Each row below holds a small network's activations on one record, seen along a few directions.
After each row come some of the record's fields: DOZUT, RAMU, MET, GUMIV.
Other fields move the rows too, some of them a lot.
In the rows, 500 means zero.
Strong random noise was added to every row along 4 fixed directions; ignore it. To show where, here is one row again and again, with new noise each time:
[545 281 330 611 603 753 743 430 653 746 444 203 226 261 531 414]
[494 708 506 358 463 612 602 353 452 538 614 613 462 646 592 478]
[580 502 413 427 559 597 559 486 625 531 445 472 386 431 611 409]
[634 352 376 449 648 555 405 568 700 442 386 463 419 425 649 345]
[574 166 470 588 701 615 415 574 622 500 524 388 457 457 585 377]
[572 600 608 407 504 525 625 620 601 510 477 542 456 336 579 494]

[509 616 507 468 418 541 649 587 488 585 406 478 373 310 479 623] | DOZUT=kufi, RAMU=fep, MET=femu, GUMIV=kes
[489 531 241 533 478 603 712 345 567 579 292 290 336 408 490 563] | DOZUT=kufi, RAMU=vifep, MET=lemam, GUMIV=mir
[479 666 470 416 422 570 725 427 550 524 428 494 484 486 569 546] | DOZUT=kufi, RAMU=vifep, MET=lemam, GUMIV=kes
[446 631 625 439 469 440 511 502 438 453 459 624 653 625 495 565] | DOZUT=niriz, RAMU=novan, MET=lemam, GUMIV=kes
[478 516 600 515 473 430 445 602 455 428 487 552 481 464 429 566] | DOZUT=kufi, RAMU=fep, MET=femu, GUMIV=mir
[537 636 305 402 480 659 606 398 549 671 514 411 261 480 502 462] | DOZUT=niriz, RAMU=fep, MET=femu, GUMIV=kes
[460 445 578 485 560 580 605 582 575 504 585 510 563 461 568 524] | DOZUT=niriz, RAMU=leva, MET=lemam, GUMIV=kes
[443 407 515 576 512 678 581 447 390 639 685 483 410 590 464 605] | DOZUT=niriz, RAMU=fep, MET=femu, GUMIV=kes
[433 321 261 589 583 610 428 244 529 597 550 379 436 655 541 363] | DOZUT=niriz, RAMU=novan, MET=lemam, GUMIV=mir
[585 295 393 511 640 465 255 565 460 383 471 486 423 589 567 460] | DOZUT=kufi, RAMU=leva, MET=lemam, GUMIV=mir
[467 409 568 506 512 530 581 540 590 425 493 474 625 471 509 510] | DOZUT=kufi, RAMU=vifep, MET=lemam, GUMIV=kes
[496 411 504 499 535 601 635 524 619 608 581 440 408 408 553 498] | DOZUT=niriz, RAMU=fep, MET=lemam, GUMIV=kes
[563 672 515 406 485 546 574 610 586 521 433 558 390 374 566 571] | DOZUT=niriz, RAMU=fep, MET=femu, GUMIV=kes
[445 591 499 538 399 496 714 447 534 652 449 387 440 304 425 555] | DOZUT=niriz, RAMU=novan, MET=lemam, GUMIV=mir
[531 460 525 461 519 505 343 545 622 411 602 571 622 573 597 296] | DOZUT=niriz, RAMU=vifep, MET=femu, GUMIV=kes
[390 515 638 579 489 561 651 410 433 547 659 463 573 578 459 576] | DOZUT=niriz, RAMU=vifep, MET=lemam, GUMIV=mir
[583 318 358 548 653 476 306 506 569 293 292 520 540 579 586 486] | DOZUT=niriz, RAMU=vifep, MET=lemam, GUMIV=mir
[536 626 582 426 431 271 368 584 481 393 434 613 621 471 504 427] | DOZUT=kufi, RAMU=novan, MET=lemam, GUMIV=mir
[615 452 582 391 592 430 291 642 549 385 585 644 609 630 583 435] | DOZUT=niriz, RAMU=fep, MET=lemam, GUMIV=kes
[569 198 532 599 571 531 276 575 472 611 612 383 401 430 421 352] | DOZUT=kufi, RAMU=fep, MET=femu, GUMIV=kes
[475 571 427 419 546 563 496 431 501 472 539 525 431 574 562 531] | DOZUT=niriz, RAMU=leva, MET=lemam, GUMIV=mir
[497 619 668 417 511 558 560 626 499 508 625 626 527 412 528 553] | DOZUT=niriz, RAMU=fep, MET=femu, GUMIV=kes
[451 338 564 574 541 531 394 453 483 360 466 542 691 662 489 561] | DOZUT=niriz, RAMU=vifep, MET=lemam, GUMIV=kes
[481 242 446 649 545 474 406 499 578 455 362 335 658 431 462 433] | DOZUT=kufi, RAMU=novan, MET=lemam, GUMIV=kes
[481 334 679 538 655 491 430 588 582 316 625 548 694 609 561 498] | DOZUT=kufi, RAMU=vifep, MET=lemam, GUMIV=mir
[482 460 546 448 569 501 431 536 571 282 510 595 723 690 619 506] | DOZUT=kufi, RAMU=vifep, MET=lemam, GUMIV=kes
[522 459 328 533 465 458 405 444 514 441 371 455 483 532 458 444] | DOZUT=kufi, RAMU=vifep, MET=femu, GUMIV=mir
[531 322 497 494 652 582 582 595 733 440 448 482 595 384 616 344] | DOZUT=kufi, RAMU=vifep, MET=lemam, GUMIV=kes
[451 452 564 575 554 523 411 473 350 465 613 582 517 755 467 505] | DOZUT=niriz, RAMU=vifep, MET=femu, GUMIV=mir
[444 400 435 639 459 510 589 501 485 573 400 364 504 312 422 499] | DOZUT=kufi, RAMU=novan, MET=femu, GUMIV=mir
[581 495 144 494 516 573 511 277 634 631 353 353 301 450 549 252] | DOZUT=niriz, RAMU=vifep, MET=lemam, GUMIV=mir
[454 579 612 557 424 437 533 558 457 525 535 489 566 453 453 517] | DOZUT=kufi, RAMU=novan, MET=femu, GUMIV=mir
[489 351 511 599 549 455 552 596 579 548 449 375 503 334 466 524] | DOZUT=niriz, RAMU=novan, MET=lemam, GUMIV=mir
[559 691 422 364 316 340 486 489 628 444 260 548 547 355 488 398] | DOZUT=kufi, RAMU=novan, MET=lemam, GUMIV=kes
[460 417 414 563 500 564 640 422 592 609 485 394 516 492 549 493] | DOZUT=niriz, RAMU=novan, MET=lemam, GUMIV=kes
[507 423 601 484 585 448 477 609 481 335 491 584 554 574 508 671] | DOZUT=kufi, RAMU=fep, MET=lemam, GUMIV=mir
[440 422 563 535 562 548 613 517 484 409 533 527 539 547 517 687] | DOZUT=kufi, RAMU=fep, MET=lemam, GUMIV=mir
[450 420 795 613 485 379 552 765 432 503 550 480 616 329 350 544] | DOZUT=kufi, RAMU=novan, MET=femu, GUMIV=mir
[565 546 780 427 557 378 530 844 605 378 451 642 623 336 602 633] | DOZUT=niriz, RAMU=fep, MET=lemam, GUMIV=kes
[378 286 458 607 593 581 430 307 381 565 739 493 525 767 513 470] | DOZUT=niriz, RAMU=novan, MET=lemam, GUMIV=mir
[446 566 835 490 473 397 515 676 420 406 641 636 615 433 493 651] | DOZUT=kufi, RAMU=fep, MET=lemam, GUMIV=mir
[570 620 612 457 399 352 532 605 545 474 479 551 538 373 484 537] | DOZUT=niriz, RAMU=vifep, MET=lemam, GUMIV=mir
[534 566 361 380 471 432 487 479 647 446 256 507 561 395 536 443] | DOZUT=niriz, RAMU=novan, MET=lemam, GUMIV=kes

Which values does each new row have?
[558 441 516 536 486 433 460 623 550 495 473 471 422 369 404 539] | DOZUT=niriz, RAMU=fep, MET=femu, GUMIV=mir
[393 341 447 623 488 601 355 274 348 621 761 446 642 744 421 253] | DOZUT=kufi, RAMU=novan, MET=femu, GUMIV=kes
[509 362 329 546 571 485 306 412 449 393 391 465 477 625 494 546] | DOZUT=kufi, RAMU=fep, MET=lemam, GUMIV=mir
[471 350 512 526 537 426 333 465 460 473 562 512 593 557 442 399] | DOZUT=niriz, RAMU=novan, MET=lemam, GUMIV=mir
[520 244 368 491 652 602 378 443 539 486 566 442 480 603 562 372] | DOZUT=kufi, RAMU=fep, MET=lemam, GUMIV=kes
[571 757 683 313 441 440 564 766 566 456 505 662 488 343 552 577] | DOZUT=niriz, RAMU=fep, MET=femu, GUMIV=kes
[455 625 552 465 519 611 643 460 463 648 705 527 346 511 488 479] | DOZUT=niriz, RAMU=fep, MET=femu, GUMIV=mir
[519 467 402 469 502 510 539 446 587 389 391 512 598 553 569 531] | DOZUT=kufi, RAMU=vifep, MET=lemam, GUMIV=kes
[607 258 306 458 635 499 361 560 693 324 272 488 501 535 629 401] | DOZUT=kufi, RAMU=vifep, MET=lemam, GUMIV=kes
[531 535 703 470 548 583 724 787 583 645 591 491 349 203 508 548] | DOZUT=niriz, RAMU=fep, MET=femu, GUMIV=kes
[533 756 379 373 448 543 637 448 545 618 497 516 283 414 481 423] | DOZUT=niriz, RAMU=fep, MET=femu, GUMIV=mir
[592 605 537 398 480 349 326 674 611 387 382 630 609 450 604 323] | DOZUT=kufi, RAMU=novan, MET=femu, GUMIV=kes
[567 428 674 530 492 444 552 681 582 492 507 514 650 337 506 470] | DOZUT=niriz, RAMU=vifep, MET=lemam, GUMIV=kes
[556 317 433 611 570 511 558 661 669 495 210 279 302 162 497 591] | DOZUT=kufi, RAMU=fep, MET=lemam, GUMIV=mir
[437 413 721 552 502 300 280 575 335 347 662 621 784 703 402 546] | DOZUT=kufi, RAMU=novan, MET=lemam, GUMIV=mir
[406 531 649 568 498 604 636 452 283 631 663 533 356 556 389 679] | DOZUT=niriz, RAMU=fep, MET=femu, GUMIV=mir
[442 699 670 419 348 562 861 508 454 678 581 493 433 273 455 590] | DOZUT=kufi, RAMU=fep, MET=lemam, GUMIV=kes
[508 401 583 584 562 486 533 559 498 437 508 472 605 440 466 584] | DOZUT=niriz, RAMU=vifep, MET=lemam, GUMIV=mir
[475 280 589 622 627 477 260 571 382 400 625 547 573 601 496 503] | DOZUT=kufi, RAMU=fep, MET=femu, GUMIV=mir
[500 355 353 547 570 450 412 469 540 444 289 432 442 496 507 455] | DOZUT=kufi, RAMU=novan, MET=lemam, GUMIV=mir
[404 419 386 597 513 544 589 395 561 531 401 342 489 430 468 480] | DOZUT=kufi, RAMU=novan, MET=lemam, GUMIV=mir
